Each row below holds a small network's activations on one input, seen along a few directions.
In each table, some parts of the input vary, and every possible input appears once, in random order.
A made-up example of a description, with smaller parts first: one of 2 separate values, together with either a single point or one of 11 places along a line or (one of 6 places along a line, together with one of 8 places around a ring).
Shared parts are said once, and a part with two or three values counts as separate values.
In the rows, zero is written as 128.

Other details of the inputs shift rows strongly along two fixed directions, in all tables alike. That doesn't count.

Rows:
r1: [115 134  92 112 104 116 168 133 117 127 135 161 152 138 136]
r2: [103 160 130 134 125 138 164 133 129 102 136 164 134 136 112]
r3: [126 128  95 112 110 107 155 137 117 129 138 153 151 135 141]
r4: [111 146 138 134 136 135 141 133 129 107 128 149 129 132 114]
r5: [172  79 143 191 158 124  22 103 131 155 147  66 103 120 163]
r6: [127 135 105 109  96 120 174 128 137 129 152 134 145 116 136]
r7: [109 142 133 122 124 133 159 141 138  97 140 148 129 129 127]
r8: [156 138 206  24 145 146 119 144 140 165  27  65  96  94  50]
r9: [126 131 120 130 129 132 129 124 113 137 112 139 134 140 124]
r10: [122 126 107 122 119 122 142 128 116 134 120 147 139 139 128]
r11: [110 139 120 124 126 113 150 143 133 102 153 153 139 127 135]
r12: [155 149 209  21 144 149 128 145 141 165  25  68  94  96  43]
r13: [123 133 110 114  99 128 165 123 137 132 141 129 139 118 130]
r14: [108 139 129 118 129 121 144 141 134 107 135 146 132 127 123]
r15: [151  90 144 183 147 144  50  96 135 150 132  72 101 125 148]
r16: [123 136 117 119  99 141 172 124 139 124 146 126 132 120 137]
r17: [133 113 117 201 146 143  74 101 112 139 139 123 121 153 156]
r18: [141  94 123 186 145 139  67 109 121 135 144 107 115 145 171]
r19: [131 133  82 116 108  99 164 139 109 130 148 171 158 137 140]
r20: [114 146 115 117 127 103 160 149 127 103 153 166 144 125 127]
r21: [131  97 151 196 170 134  40 112 131 120 138 102 102 137 147]
Each input here is: one of 3 separate values, together with either a single point or one of 6 places along a line.
The inputs of r13 and r14 match in every part but the choice among 3 separate values. If r5 is changed in the same way as r13 into r14, which row does it become?
> r20
A walk changes only the place on the line of 6. It starts at r19 and steps to r3. List the rest of the walk in order.
> r1, r10, r9, r17

Rows:
r22: [135 123 138 109 132 123 121 129 128 137 109 117 121 120 104]
r23: [142 124 166 129 163 126  72 129 128 145  95 106 102 124 104]
r24: [132 120 154 121 137 141 102 119 136 140  99  95 108 116 109]
r25: [118  78 103 240 160 134  37 108 112 116 171 123 116 169 203]
r26: [106 122  86 215 116 128 126 103 133 107 212 141 146 140 191]
r27: [136 113 153 116 143 126  94 128 134 137 106 101 107 119 107]
r28: [135 125 144 115 131 139 119 119 131 144 100 106 120 116 105]
r29: [137 144 100  81  95 108 193 145 122 130 135 158 158 117 124]
r30: [107 155 113  95 102 120 194 143 136 110 136 159 141 123 107]
r31: [131  75 140 243 180 136   4 100 128 113 161 105  99 149 181]
r32: [127 134 162 119 139 147 106 127 138 132 107  96 111 116 113]
r33: [102 164 111  97  93 134 209 134 138 112 132 158 145 121 109]
r34: [142 127 148 115 133 144 129 123 127 139 103 112 116 123 111]
r35: [129 147 101  81  96 109 203 145 127 123 141 162 153 113 117]
r36: [153 115 165 111 153 125  84 142 138 136 119  88 107 109 126]
r37: [137 119 139 103 130 119 123 127 132 143 110 108 129 113 117]
r38: [156 116 156 120 142 147  99 122 121 153  90  97 115 127 116]
r39: [106 136  47 185  80 111 200 116 124  98 227 193 164 137 182]
r40: [141 109 133  96 126 120 106 127 130 154 101  98 125 125 132]
r41: [105 151  82 203 110 122 158 114 121 100 200 188 153 150 158]
r42: [125 141 112  91  98 140 184 132 123 136 114 146 136 138 124]
r43: [128  92 144 235 174 139  18 106 131 101 171 111 109 152 178]
r44: [104 144 115 103 122 119 174 151 113 106 118 172 150 135 123]
r45: [140 139 141 116 149 124 109 134 110 143 101 124 130 130 111]
r46: [100 152 127 100 123 120 174 150 134  90 128 171 143 132 112]
r47: [149 118 149 106 140 118 109 142 139 132 122 102 113 112 123]
r48: [135 112 152 110 139 123 102 127 137 141 109  94 115 113 120]
r49: [116 152 122 101 102 139 195 132 131 118 127 152 134 125 114]
r50: [129 142 147 114 125 145 150 131 137 121 116 121 116 125 117]
r51: [135 123 166 116 151 133  86 135 137 132 109  93 105 119 110]
r52: [126 129 141 103 129 122 134 135 141 128 120 110 126 115 120]
r53: [130 145 149 114 142 122 123 138 131 128 108 133 121 127  99]
r54: [109 171 126  97 100 144 211 139 133 106 137 159 141 125 117]
r55: [144 118 137 112 132 124 109 129 122 146 103 112 126 124 111]
r56: [136 137 145 117 151 124 110 132 119 140 103 126 122 126 103]
r57: [119 155 110  97 122 118 163 141 112 132 120 154 140 144 118]
r58: [129 109  50 200  93 114 136 107 117 121 212 160 153 150 203]
r59: [137 116 136 109 126 141 107 121 129 154  92  99 117 129 120]
r60: [120 123 146 114 151 125 118 143 125 114 104 137 124 128 114]
r61: [125 141 107  90  99 114 183 133 125 137 125 147 159 120 124]
r62: [147 116 149 120 138 141  94 118 126 156  89  94 121 121 111]
r63: [119 103  64 215 107 125 109  97 118 124 194 149 140 158 189]
What do these inputs look like to the network?
> one of 6 places along a line, together with either one of 2 separate values or one of 5 places along a line
The inputs of r53 and r41 match in every part but the place on the line of 6. If r30 is changed in the same way as r53 into r41, which row does it become?
> r51
A walk changes only the place on the line of 5. It starts at r50 and steps to r33. List the rest of the walk in order.
> r30, r52, r47
Which other rows agree with r22 in the place on the line of 6? List them by row number.
> r28, r34, r35, r37, r56, r60
